[132 147 158 136 142 167 142 154 167 154 165 157 173 125 149 143 153 108
 127 149 123 121 142 127 128 139 128 138 146 129 123 163 135 137 140 147
 137 149 122 132 143 136 127 144] = <181>
[140 170  93 118 165 118 138  90 164  89 178 152 140 167 123 148 143 181
 173 130 165 163 124 129 195 132 116 203 159 187 176 151 189 105 162 139
 130 124 108 119 143 153 181 196] = <84>
[156 112 103 156 143  80 126 111  75 116  81 108  77 190 126 148 132 215
 161 141 180 177 142 177 181 145 178 142 137 159 188  92 155 160 158 139
 143 119 202 169 162 168 170 143] = <189>
[124 162 126 117 164 157 131 119 191 122 199 173 187 147 139 157 172 128
 140 154 134 124 131 114 173 131 109 182 168 156 148 178 170 113 143 154
 122 137  99 117 161 167 152 159] = <93>
[138 133 180 153 138 177 143 178 156 180 148 155 174 126 161 149 161 103
 118 163 121 117 156 141 116 148 149 116 145 115 119 160 121 161 129 155
 145 159 150 151 155 143 117 148] = <24>
[124 162 126 117 164 157 131 119 191 122 199 173 187 147 139 157 172 128
 140 154 134 124 131 114 173 131 109 182 168 156 148 178 170 113 143 154
 122 137  99 103 161 155 152 135] = <140>
miss <84>: [139 173 143 165 153 165 148 152 170 119 164 167 138 151 116 124 105 123
  89 130 162 118  93 189 140 178 140  90 176 108 132 130 203 143 196 118
 159 187 129 181 181 163 124] | [195]
asked: [156 112 103 156 143  80 126 111  75 116  81 108  77 190 126 148 132 215
 161 141 180 177 142 177 181 145 178 142 137 159 188  92 155 160 158 139
 143 119 202 169 162 168 170 143] | <189>
back: [123 167] | <84>
miss <140>: [131 155 168 173 131 113 172 128  99 124 154 161 152 162 103 139 109 178
 157 119 135 170 182 147 124 126 122 131 143 140 137 156 122 154 187 148
 164 157 117 114 191 173 199] | [134]
asked: [124 162 126 117 164 157 131 119 191 122 199 173 187 147 139 157 172 128
 140 154 134 124 131 114 173 131 109 182 168 156 148 178 170 113 143 154
 122 137  99 117 161 167 152 159] | <93>
miss <181>: [173 123 144 128 163 142 154 147 121 132 129 138 154 167 127 149 136 143
 158 167 132 149 165 127 137 142 143 127 137 146 122 140 123 125 147 135
 128 136 153 157 142 108 149] | [139]

[ 99 132 133 125 131 127 114 137 126 126 127  98 125 126 131 138 116 116
 134 140 140 124 134 125 149 133 153 148 140 126 129 118 123 120 119 132
 117 129 108 119 134 130 129 105 126 131 132 126 181 125 129 129 141 127
 127 143 113 134 136 139]  <59>
[115 132 131 134 128 129 137 130 129 131 120 121 130 129 136 134 119 118
 122 113 128 124 131 143 125 150 134 160 134 125 141 128 103 132 132 135
 140 130 115 119 114 128 129  64 130 137 119 119 113 148 129 134 133 133
 127 123 122 129 126 113]  <67>
[ 77 129 123 124 155 125 109 127 114 121 118  89 124 133 130 156 141 134
 131 115 122 125 130 133 123 122 122 130 113 115 124 131 106 130 132 112
 131 124 128 122 129 132 125 144 127 106 124 126 157 160 131 129 131 133
 130 132 126 128 115 139]  <128>
[143 130 145 134 127 126 113 128 140 124 130 129 117 137 129 107 128 127
 127 141 150 122 130 116 133 119 138 129 129 134 150 112 108 130 130 133
 138 129 135 131 118 122 127 112 129 128 152 140 118 136 124 129 124 125
 125 147 124 127 131 122]  <102>
[135 133 117 137 126 133  98 136 126 133 127 109 126 127 125 158 140 133
 147 134  97 125 131 124 141 140 150  87 110 132 127 132 120 126 125 131
 136 134 144 121 127 134 139  77 131 132 122 121 179 112 130 118 133 131
 131 128 133 129 133 127]  <140>
[135 132 124 124 123 127 145 109 130 123 135 103 129 128 127 111 115 125
 132 128 128 127 126 135 135 130 141 143 138 135 116 112 112 128 127 133
 138 126 122 127 125 127 113 182 130 134 132 136 131 135 134 137 139 118
 123 113 121 122 131 140]  <181>
[118 129 128 133 123 123 130 128 116 117 132 118 113 122 130 129 128 119
 128 129 110 132 119 137 121 126 162 153 131 136 134 121 121 139 128 131
 112 126 123 120 124 130 130 116 131 121 126 130 109 137 131 134 100 135
 132 140 128 135 122 119]  <84>
[140 139 129 141 135 124 122 127 118 129 120 137 127 129 129 135 123 131
 128 121 140 126 111 121 124 137 117 115 118 141 133 121 121 121 127 127
 116 128 115 137 115 130 130  49 128 125 139 127 191 119 124 130 126 126
 134 134 132 137 123 131]  <205>
[143 130 145 134 127 126 113 128 140 124 130 129 117 137 129 107 128 127
 127 141 150 122 130 116 133 119 138 129 129 134 150 112 108 130 130 133
 138 129 135 131 118 122 127 112 129 128 152 140 118 136 124 129 124 125
 125 147 124 127 128 122]  <93>
[144 124 131 117 126 124 132 125 138 122 125  95 123 121 129 136 134 137
 128 139 151 129 138 125 129 134 122 122 125 120 122 129 126 126 123 137
 142 131 120 125 137 132 114 145 128 128 128 121 105 111 129 120 118 135
 128 111 131 129 124 135]  <24>
[115 127 125 114 123 138 126 127 128 133 136 114 127 135 132 118 138 130
 128 137 111 123 122 133 121 137 117 119 131 131 123 126 122 126 130 129
 127 127 133 125 106 131 134 116 125 127 147 117  98 131 131 123 113 129
 124 112 137 132 131 121]  <189>
[106 130 137 130 130 131 158 133 137 130 126 116 133 127 120 148 122 121
 122 116 161 134 137 141 130 140 111 113 117 123 139 129 131 119 113 105
 106 123 119 124 127 130 138  88 132 131 125 137 161 132 115 138 132 128
 122 112 140 123 132 142]  <155>
asked: [143 130 145 134 127 126 113 128 140 124 130 129 117 137 129 107 128 127
 127 141 150 122 130 116 133 119 138 129 129 134 150 112 108 130 130 133
 138 129 135 131 118 122 127 112 129 128 152 140 118 136 124 129 124 125
 125 147 124 127 128 122] | <93>
miss <93>: [134 130 126 127 116 129 138 122 113 125 141 130 108 112 117 150 140 130
 147 145 129 128 127 130 130 133 124 138 140 122 118 150 127 129 143 112
 137 107 129 131 127 135 124 127 124 128 124 129 128 125 122 134 118 129
 136 133 152 128 129] | [119]
asked: [143 130 145 134 127 126 113 128 140 124 130 129 117 137 129 107 128 127
 127 141 150 122 130 116 133 119 138 129 129 134 150 112 108 130 130 133
 138 129 135 131 118 122 127 112 129 128 152 140 118 136 124 129 124 125
 125 147 124 127 131 122] | <102>
back: [ 98 117] | <189>
miss <59>: [117 129 134 126 116 131 143 120 139 127 125 126 132 118 131 125 119 126
 126 123 119 132 129  98 133 141 129 129 133 153 181 126 140 108 148 116
 105 125 114 136 129 131 149 127 113 134 126  99 132 130 127 134 124 125
 127 138 134 140 140] | [137]

[125 179 124 169 194 195 125 124 162 128 213 149 193 135 151 152 136 174] -> <102>
[181 131 126 148 134 141 153 132 173 172 139 134 127 125 129 128 124 125] -> <181>
[126 129 128 147 153 152 127 128 147 128 177 124 138 127 125 160 127 127] -> <128>
after: [169] | [194]
back: [151 135] | <102>
miss <181>: [134 124 181 141 173 132 125 134 126 128 148 131 172 153 127 129 125] | [139]
back: [149 213 128] | <102>

[147  40  82 117  79 179 135  42] : <155>
[140 174  80 216  59 124 203 145] : <205>
[132 114 130 113  71 112 134  81] : <24>
[168  86 158 215 175 181 112 165] : <93>
[139  89  92 117 198 186 102 106] : <128>
[144 135 146 150 118 189  49 153] : <84>
[139  89  92 117 198 154 141  92] : <181>
[132 201  62  97 105 135 110 169] : <102>
[151 126 148  91  91  67 150  84] : <140>
[ 91  91 154 150  84 154 141  92] : <59>
after: [168] | [86]
miss <84>: [189  49 144 146 153 150 118] | [135]
back: [ 84 150  67  91  91] | <140>
after: [216] | [59]
back: [153  49] | <84>

